These are the activations of a small network on made-up records, seen along a few directions, one row for each record.
After each row come some of the record's fields: Z, S, T, L.
Other fields move the rows too, some of them a lot.
In the rows, zero is written as 500.
Random noise pushes rows far along 18 fixed directions. That doesn't count. These rows show it; they differ only by the noise:
[745 768 658 170 586 386 604 538 748 222 620 273 418 509 700 555 441 463
 501 658 663 601 653 349 409 461 321 428 700 558]
[345 411 576 665 458 444 775 447 688 426 467 382 518 614 467 385 454 536
 457 483 433 285 429 461 476 422 394 416 512 452]
[388 418 688 534 466 545 397 175 446 407 581 576 501 522 588 445 431 443
 270 486 409 434 529 491 504 536 432 516 429 566]
[480 510 519 464 694 608 491 646 381 447 558 377 448 518 587 394 661 796
 318 705 239 500 554 464 509 590 523 412 551 324]
[599 572 556 467 593 544 485 781 359 511 541 491 603 393 414 570 590 562
 406 557 425 680 330 540 521 247 501 447 483 506]
[339 477 633 468 506 680 513 227 372 397 630 696 493 737 649 679 411 579
 454 564 525 482 504 615 365 418 551 461 369 553]
[534 542 487 570 406 433 438 641 530 583 388 501 428 541 472 496 381 427
 628 498 588 690 532 527 661 577 590 449 685 470]
[415 387 445 502 564 535 601 285 561 552 431 529 581 482 469 384 604 573
 534 608 541 458 722 567 690 774 407 387 563 433]
[608 567 499 336 756 508 610 552 524 509 525 604 470 423 485 640 511 282
 531 419 552 749 489 377 244 259 374 533 539 403]
[518 451 684 653 398 539 615 489 413 518 477 374 573 544 504 537 280 471
 680 564 572 597 346 598 462 393 398 402 524 571]
[519 479 352 296 663 437 566 571 580 314 544 458 658 554 410 675 461 460
 416 495 576 360 564 445 666 389 285 463 436 842]
[437 362 247 525 558 710 577 480 420 499 701 745 373 605 465 615 431 478
 525 516 489 619 510 499 307 445 501 400 395 422]
[598 558 487 302 600 562 252 402 297 597 436 424 548 447 460 578 614 343
 553 379 512 449 434 539 631 429 362 563 327 637]
[636 505 577 387 349 169 273 488 600 656 614 259 506 679 727 491 603 733
 606 369 601 468 366 470 394 670 530 531 420 749]
[309 546 451 649 453 359 586 308 642 472 382 817 225 823 455 573 615 459
 341 319 477 707 541 500 503 374 629 574 553 272]
[569 599 638 339 447 681 678 542 660 357 625 617 555 432 461 488 572 517
 370 607 415 516 461 624 620 297 527 335 613 356]
[291 473 557 519 696 527 563 772 543 412 674 324 542 438 569 423 314 448
 392 656 503 402 518 281 475 522 325 297 573 499]
[381 530 582 369 421 704 262 473 502 475 686 606 292 467 579 499 528 501
 333 412 326 486 499 486 448 609 582 629 505 309]
[357 377 378 531 405 549 296 449 464 424 442 551 369 615 529 428 319 510
 426 436 291 413 571 550 820 789 516 541 636 528]
[653 531 458 489 584 484 588 434 518 509 252 315 328 653 417 486 588 453
 574 438 366 504 555 474 580 437 427 550 567 386]

[466 569 791 578 503 563 276 531 355 638 530 405 484 426 592 420 562 579
 395 670 531 568 644 430 469 632 722 470 499 415] => <Z:z8 S:s5 T:t1 L:l3>
[417 284 329 555 537 501 430 527 491 507 563 668 541 460 486 542 248 454
 442 481 454 580 583 473 531 684 493 533 575 661] => <Z:z7 S:s8 T:t2 L:l3>
[381 506 459 471 556 586 493 574 325 495 551 615 644 604 600 653 564 772
 532 625 581 409 494 664 531 533 606 438 349 613] => <Z:z8 S:s4 T:t2 L:l2>
[580 333 568 477 693 770 618 307 393 513 611 380 631 495 445 580 375 349
 514 715 574 340 675 419 379 407 379 305 320 668] => <Z:z1 S:s4 T:t1 L:l3>
[378 581 554 426 607 480 645 578 582 472 559 428 546 470 700 387 338 375
 673 531 555 427 344 462 423 468 333 280 628 372] => <Z:z1 S:s8 T:t1 L:l3>
[311 439 350 568 406 434 649 579 752 591 465 328 502 521 324 486 758 828
 621 544 654 337 687 518 565 851 484 606 487 424] => <Z:z1 S:s8 T:t2 L:l3>
[569 584 433 476 512 348 265 611 463 635 450 535 554 300 555 450 424 351
 568 511 709 702 593 452 590 699 546 509 597 602] => <Z:z7 S:s8 T:t2 L:l1>
[525 509 285 469 423 532 410 776 596 491 671 508 370 641 369 560 491 449
 409 524 557 436 548 392 642 430 633 338 438 571] => <Z:z5 S:s8 T:t2 L:l2>
[564 564 592 543 465 585 523 439 554 453 255 592 464 553 274 625 436 244
 441 431 537 467 677 475 598 294 685 644 529 541] => <Z:z3 S:s8 T:t1 L:l2>
[666 492 465 517 511 373 469 373 544 527 620 593 443 629 627 395 541 485
 336 590 488 612 552 423 442 442 639 280 474 553] => <Z:z7 S:s8 T:t2 L:l1>
[541 471 525 316 655 600 440 431 543 519 583 718 483 441 507 564 544 338
 372 430 448 521 663 376 393 470 606 553 494 443] => <Z:z8 S:s5 T:t2 L:l1>
[371 411 555 469 513 239 593 402 795 428 733 686 575 362 629 338 478 442
 322 449 543 671 527 374 462 651 324 389 688 447] => <Z:z8 S:s5 T:t1 L:l2>
[100 553 476 640 489 535 745 271 467 293 464 602 530 519 531 414 547 477
 526 386 515 130 288 547 352 350 262 552 266 370] => <Z:z8 S:s8 T:t2 L:l3>
[551 325 412 494 371 678 584 508 588 552 670 403 325 672 271 645 546 483
 511 407 385 523 405 555 627 398 344 428 405 460] => <Z:z8 S:s3 T:t2 L:l3>
[512 356 477 609 570 284 425 275 426 583 451 637 640 397 595 389 388 311
 491 351 568 520 463 387 298 537 437 555 402 694] => <Z:z3 S:s8 T:t2 L:l2>
[641 437 529 444 409 570 535 562 535 831 507 549 530 522 506 427 682 555
 671 315 330 480 205 649 409 356 675 431 468 294] => <Z:z4 S:s2 T:t2 L:l3>
[401 627 582 359 384 704 286 812 428 417 684 550 556 317 567 504 586 694
 344 495 346 292 331 593 530 495 679 594 435 448] => <Z:z8 S:s4 T:t1 L:l1>
[565 423 504 536 460 734 496 493 258 401 672 572 634 478 337 824 577 767
 359 732 644 576 634 639 440 430 529 573 189 775] => <Z:z6 S:s4 T:t2 L:l2>
[645 386 654 576 263 547 604 307 455 481 574 415 615 592 547 402 553 764
 514 618 404 402 373 746 658 528 469 306 415 591] => <Z:z8 S:s8 T:t2 L:l3>
[357 404 388 768 222 473 411 476 546 484 412 796 461 470 572 433 189 483
 515 399 567 391 617 499 362 759 859 706 549 562] => <Z:z4 S:s1 T:t2 L:l1>
[249 509 760 580 460 616 572 522 431 490 504 577 686 351 533 452 396 476
 508 521 445 513 295 660 613 451 398 440 598 365] => <Z:z4 S:s3 T:t1 L:l3>
[369 477 482 713 477 493 498 571 488 469 463 424 501 391 610 361 301 551
 461 587 503 340 534 411 316 642 587 574 511 520] => <Z:z7 S:s4 T:t2 L:l3>
[609 497 332 501 304 415 429 398 462 561 597 730 573 452 419 487 757 587
 479 409 600 582 358 631 505 420 586 479 295 586] => <Z:z8 S:s6 T:t2 L:l2>
[523 457 644 393 755 357 655 555 563 524 544 609 835 374 539 534 598 589
 388 573 530 585 514 437 344 358 510 449 544 602] => <Z:z2 S:s6 T:t2 L:l3>
[281 752 626 551 445 763 354 398 282 342 573 612 381 322 631 435 364 310
 437 607 549 470 435 517 336 405 534 545 428 317] => <Z:z7 S:s8 T:t1 L:l3>
[439 349 547 526 712 709 638 631 446 511 547 546 508 521 576 515 278 446
 434 473 193 364 379 414 171 310 602 505 521 397] => <Z:z7 S:s8 T:t1 L:l2>
[794 495 669 413 365 763 662 449 613 639 406 303 311 651 451 639 490 493
 808 413 397 373 481 564 201 337 684 639 483 324] => <Z:z1 S:s4 T:t1 L:l3>
[552 401 287 211 569 460 373 484 760 399 846 412 346 531 576 485 514 500
 339 463 436 383 676 249 435 736 375 485 505 598] => <Z:z1 S:s5 T:t1 L:l3>
[673 518 650 499 247 647 579 309 535 403 534 579 460 405 411 600 600 695
 448 607 508 742 586 743 513 567 541 655 543 424] => <Z:z1 S:s1 T:t2 L:l2>
[657 494 546 628 412 435 545 486 504 426 402 473 433 428 374 463 396 304
 412 441 429 659 456 487 615 372 375 541 577 514] => <Z:z4 S:s8 T:t2 L:l2>
[518 545 443 580 269 359 298 429 439 403 518 255 406 729 556 548 358 501
 526 451 625 285 407 494 591 509 454 518 305 849] => <Z:z1 S:s8 T:t1 L:l2>
[501 497 547 625 464 544 577 417 549 533 649 561 447 430 588 334 500 497
 385 617 497 561 501 442 309 481 582 353 490 345] => <Z:z7 S:s5 T:t2 L:l3>
[538 565 518 531 599 640 436 532 282 638 449 337 332 726 517 603 583 540
 636 590 480 534 494 508 456 401 568 415 386 380] => <Z:z1 S:s4 T:t1 L:l3>
[563 373 478 560 676 540 570 574 472 494 422 621 626 392 389 434 471 496
 307 631 345 573 691 459 629 507 591 413 630 504] => <Z:z2 S:s8 T:t1 L:l3>
[485 565 524 571 419 480 439 370 496 532 543 624 421 447 502 295 590 337
 398 493 476 579 428 481 560 401 561 338 510 330] => <Z:z8 S:s2 T:t1 L:l3>
[446 570 287 676 519 515 677 279 350 267 364 424 469 524 336 553 506 409
 530 547 666 341 515 468 374 282 294 598 212 648] => <Z:z1 S:s2 T:t2 L:l3>
[474 470 572 725 425 287 361 564 435 740 270 390 516 616 398 507 547 532
 575 410 575 629 472 507 652 550 628 575 511 575] => <Z:z3 S:s5 T:t2 L:l3>
[427 445 396 623 483 587 671 812 607 424 591 249 400 733 456 584 434 774
 487 664 514 181 609 366 320 517 678 464 390 565] => <Z:z1 S:s8 T:t2 L:l2>

Here are new rows. What are their fields?
[464 486 483 533 636 468 544 370 442 436 404 449 460 695 561 473 570 578
 399 572 425 367 609 475 638 528 452 407 454 507] => <Z:z8 S:s4 T:t2 L:l3>
[564 613 416 397 608 495 465 613 399 471 644 540 549 404 519 520 628 498
 453 521 532 548 377 459 391 308 454 428 375 516] => <Z:z8 S:s5 T:t1 L:l3>
[509 568 828 487 413 493 489 418 464 558 491 345 570 361 546 481 532 505
 596 477 530 571 356 594 459 490 352 563 510 432] => <Z:z1 S:s8 T:t1 L:l3>
[666 533 673 547 474 503 544 433 478 670 471 326 591 408 449 460 673 562
 554 620 641 539 546 505 354 442 585 463 403 496] => <Z:z1 S:s2 T:t1 L:l2>
[555 567 546 529 568 285 619 484 734 522 412 618 577 439 539 351 633 496
 330 507 568 444 675 366 450 494 704 459 583 446] => <Z:z8 S:s5 T:t2 L:l3>
[559 421 452 568 309 579 247 420 337 542 483 475 342 490 266 585 655 525
 393 357 393 582 483 575 674 564 469 733 322 550] => <Z:z8 S:s8 T:t2 L:l2>
[329 304 335 536 736 504 549 446 374 534 476 711 492 658 411 630 467 460
 451 420 340 729 483 526 625 449 347 455 543 464] => <Z:z2 S:s5 T:t1 L:l3>
[357 439 491 655 616 585 525 707 422 471 632 516 500 268 391 468 493 526
 310 623 495 628 567 362 377 538 427 510 483 409] => <Z:z8 S:s8 T:t1 L:l3>
[588 645 302 557 435 401 387 564 350 386 430 444 456 257 549 344 542 434
 499 304 435 320 252 429 239 400 411 748 301 529] => <Z:z4 S:s8 T:t1 L:l2>
[495 425 458 463 690 506 616 496 508 538 507 352 538 511 278 647 542 329
 516 499 602 586 566 437 663 380 138 410 429 587] => <Z:z2 S:s8 T:t1 L:l3>
[317 481 552 607 671 468 432 775 283 439 443 435 522 557 552 518 363 596
 433 538 324 564 376 448 552 490 474 502 597 492] => <Z:z8 S:s8 T:t1 L:l3>
[613 451 301 567 515 601 433 349 130 489 543 751 709 404 630 363 417 466
 581 606 513 381 348 601 379 378 612 288 266 675] => <Z:z8 S:s6 T:t2 L:l3>
[414 582 551 413 508 507 376 568 434 562 387 663 581 460 614 505 507 500
 578 337 427 430 345 591 472 481 685 625 546 437] => <Z:z8 S:s3 T:t1 L:l1>
[508 689 690 274 528 664 286 534 562 497 583 435 332 440 605 529 598 527
 318 552 425 473 662 430 426 578 694 663 577 328] => <Z:z7 S:s2 T:t2 L:l2>
[412 412 692 574 326 365 555 365 693 499 701 487 491 550 479 514 457 378
 410 308 572 451 336 396 340 343 371 501 373 578] => <Z:z8 S:s5 T:t1 L:l3>
[480 506 617 612 667 309 564 624 552 416 327 252 367 472 449 499 304 249
 411 371 394 632 482 267 524 435 172 645 677 469] => <Z:z4 S:s8 T:t2 L:l3>
[446 479 504 602 500 383 629 579 629 486 371 400 525 513 501 368 492 573
 555 534 496 384 595 421 536 634 536 471 626 438] => <Z:z8 S:s3 T:t1 L:l3>
[740 555 263 665 422 316 517 642 504 623 557 493 527 227 389 309 595 403
 581 606 757 783 520 410 445 530 455 325 485 506] => <Z:z4 S:s8 T:t1 L:l3>
[480 416 530 424 792 676 593 310 553 702 391 707 388 587 382 676 664 334
 436 409 473 595 814 379 317 451 623 619 475 253] => <Z:z4 S:s3 T:t1 L:l3>
